These are the activations of a small neural network, seen along a few directions. Each row is one input.
In each table, some parts of the input vary, and every possible input appears once, in random order.
A made-up example of a description, with smaller parts first: one of 8 places around a ring, together with either a single point or one of 11 places along a line or (one of 3 separate values, together with one of 6 places along a line).
Shared parts are said once, and a part with two or three values counts as separate values.
In the rows, 128 means zero.

Other details of the inputs vary at random and push rows far along three fixed directions, the same in every table; ignore that.
To show where, the next rows are all for the same input, with only those details redrawn:
192 109 228 147 112 180 148 147 95 151 71 206
148 159 120 98 135 45 88 92 124 83 179 140
98 139 112 131 91 143 156 147 110 138 92 21
160 106 182 153 100 217 178 161 127 152 59 144
143 158 177 117 103 35 84 115 35 144 122 83
191 114 168 126 137 167 144 118 165 93 129 244
108 138 75 115 114 144 156 130 172 95 135 66
169 130 182 125 120 125 125 127 103 123 112 171

A family of inputs:
x1: 154 94 135 122 135 202 146 121 188 107 145 171
x2: 102 147 54 112 144 157 172 138 227 83 158 135
x3: 132 138 144 117 157 75 86 99 145 80 177 157
x4: 96 106 58 142 114 98 123 167 65 134 68 22
x5: 60 153 97 135 89 129 141 150 89 178 123 15
x6: 171 108 129 114 124 185 161 125 184 106 130 179
x7: 159 146 124 104 121 118 126 117 137 129 157 171
x8: 105 74 72 169 127 228 174 195 129 169 63 137
x9: 135 121 148 135 156 125 102 104 168 115 172 200
x10: 108 101 110 149 135 53 59 145 18 160 118 91
x11: 166 114 173 127 165 131 104 95 172 85 153 238
x12: 115 147 123 134 97 160 160 156 114 158 95 85
x13: 110 117 73 119 144 173 146 113 219 70 171 119
x14: 82 134 71 120 135 124 116 114 171 106 193 80
x15: 102 101 25 119 164 63 78 118 134 67 164 99
x16: 151 150 130 96 157 43 99 71 135 89 164 158
x17: 133 134 127 116 157 124 127 95 165 133 166 206
x18: 94 115 133 161 114 231 193 177 164 172 89 120
x19: 81 112 107 142 95 198 155 151 124 174 118 23
x20: 78 156 61 114 145 99 124 106 190 108 186 118
x21: 99 117 140 148 134 158 134 143 147 139 138 116
x22: 116 150 108 116 129 78 121 110 144 100 135 89
x23: 146 139 206 120 103 90 94 128 24 201 130 156
x24: 176 106 99 128 159 95 100 142 104 114 119 240
x25: 103 143 167 134 133 62 83 99 51 176 135 70
x26: 157 150 208 125 104 56 90 125 19 156 102 111
x27: 149 147 176 130 125 110 132 122 85 178 88 139
x28: 105 100 134 151 130 224 178 137 165 148 71 69
x29: 102 158 72 107 143 64 123 109 169 67 173 79
x30: 168 132 216 148 117 153 141 153 90 181 63 196
What is each input in this table made of? -> one of 5 places around a ring, together with either a single point or one of 5 places along a line
Changing only the place on the ring of 5 turns x5 into x26. The same change can be made to x20. Which row results? -> x22
Which other rows does x2 become when the place on the line of 5 takes its other values? List them by row number. -> x7, x12, x27, x30
Which other rows does x25 become when the place on the ring of 5 takes its other values? List them by row number. -> x16, x17, x27, x28

A family of inputs:
x31: 150 129 180 135 125 131 125 128 95 167 108 170
x32: 105 125 114 139 106 86 111 157 41 160 85 39
x33: 106 147 112 121 121 86 116 117 111 120 126 62
x34: 116 98 141 156 119 157 133 161 77 177 73 100
x35: 140 148 176 126 131 67 86 115 72 138 141 140
x36: 119 120 133 141 121 182 158 145 149 142 117 132
x37: 159 106 170 145 143 127 106 143 89 145 110 216
x38: 179 123 192 128 132 114 119 125 103 125 104 194
x39: 117 129 121 140 119 182 166 149 155 150 106 129
x40: 98 132 68 125 117 160 164 138 174 103 123 49
x41: 146 128 98 106 143 122 124 109 185 77 177 170
x42: 163 121 144 127 138 166 146 124 162 124 127 213
x43: 112 108 126 140 119 197 160 144 159 144 112 104
x44: 128 146 107 104 155 66 91 85 149 88 192 145
x45: 129 137 171 128 127 73 98 113 74 147 119 109
x46: 171 114 145 123 138 163 144 125 167 104 140 218
x47: 98 141 85 114 133 103 120 108 150 115 171 88
x48: 133 121 169 139 106 156 132 142 93 159 94 112
x49: 100 134 90 129 134 141 148 128 180 103 138 100
x50: 123 140 137 122 129 95 103 116 121 123 159 135
x51: 127 150 102 103 145 65 93 91 139 86 180 124
x52: 108 144 120 123 112 97 116 122 94 140 134 68
x53: 130 139 77 108 136 134 149 122 187 96 153 143
x54: 115 92 92 152 125 204 164 164 147 138 83 112
What is each input in this table made of? -> one of 4 places along a line, together with either a single point or one of 5 places along a line
Changing only the place on the line of 4 turns x33 into x49. The same change can be made to x48. Which row results? -> x50
Which other rows does x32 become when the place on the line of 4 takes its other values? List them by row number. -> x34, x37, x54
A walk changes only the place on the line of 4. It starts at x46 and steps to x52. List the rest of the walk in order. -> x47, x36

A family of inputs:
x55: 170 155 193 106 116 85 105 97 100 118 148 148
x56: 103 124 101 143 112 177 166 157 134 167 89 80
x57: 117 145 79 109 114 76 109 126 112 100 156 80
x58: 95 115 116 150 117 164 146 162 129 145 106 76
x59: 95 154 71 102 127 78 106 108 124 132 175 84
x60: 124 125 162 131 130 88 81 111 73 152 142 125
x61: 174 118 169 134 135 130 124 138 119 119 120 231
x62: 116 128 147 149 106 140 136 160 88 167 96 108
x63: 113 110 99 138 136 181 161 134 166 139 113 115
x64: 144 131 161 130 150 59 77 103 87 120 137 164
x65: 128 119 84 115 132 128 124 130 162 80 158 119
x66: 149 111 177 152 135 151 130 151 109 136 95 184
x67: 118 132 145 150 111 135 140 162 87 157 83 109
x68: 152 158 180 109 127 81 111 100 123 113 147 153
x69: 61 157 73 121 101 80 111 137 87 148 154 8
x70: 125 142 136 125 112 88 118 138 67 160 95 89
x71: 178 106 164 124 133 137 123 122 104 133 110 178
x72: 107 107 95 135 130 193 161 132 168 144 125 110
x73: 130 155 120 111 144 124 144 98 202 84 166 155
x74: 162 120 151 127 111 147 136 143 89 154 91 139
x75: 141 102 118 138 143 184 154 146 186 93 124 185
x76: 113 140 46 112 151 131 148 117 201 89 155 140
x77: 126 133 140 131 126 201 178 127 203 122 130 141
x78: 93 122 82 131 139 125 124 119 159 114 145 84
x79: 147 123 103 105 148 76 87 92 140 76 176 146
x80: 137 108 162 139 130 161 122 142 123 141 133 175
x81: 138 105 105 131 144 172 159 128 175 114 112 155
x82: 132 166 143 96 138 81 101 78 157 102 208 155
x83: 108 113 149 151 110 139 132 150 78 161 66 54
x84: 145 118 168 143 135 128 128 131 90 158 85 150
Changing only one part turns x79 into x60. The same change can be made to x65. Which row results? -> x80
What is each input in this table made of? -> one of 5 places along a line, together with either a single point or one of 5 places around a ring
Which other rows does x64 become when the place on the ring of 5 takes its other values? List them by row number. -> x66, x67, x76, x84
List by row number the other rows that have the place on the line of 5 in common with x62. -> x56, x58, x63, x77, x78
Which other rows does x61 become when the place on the ring of 5 takes its other values? List them by row number. -> x70, x75, x81, x83
Which other rows does x77 become when the place on the line of 5 takes its other values? List them by row number. -> x55, x68, x73, x82
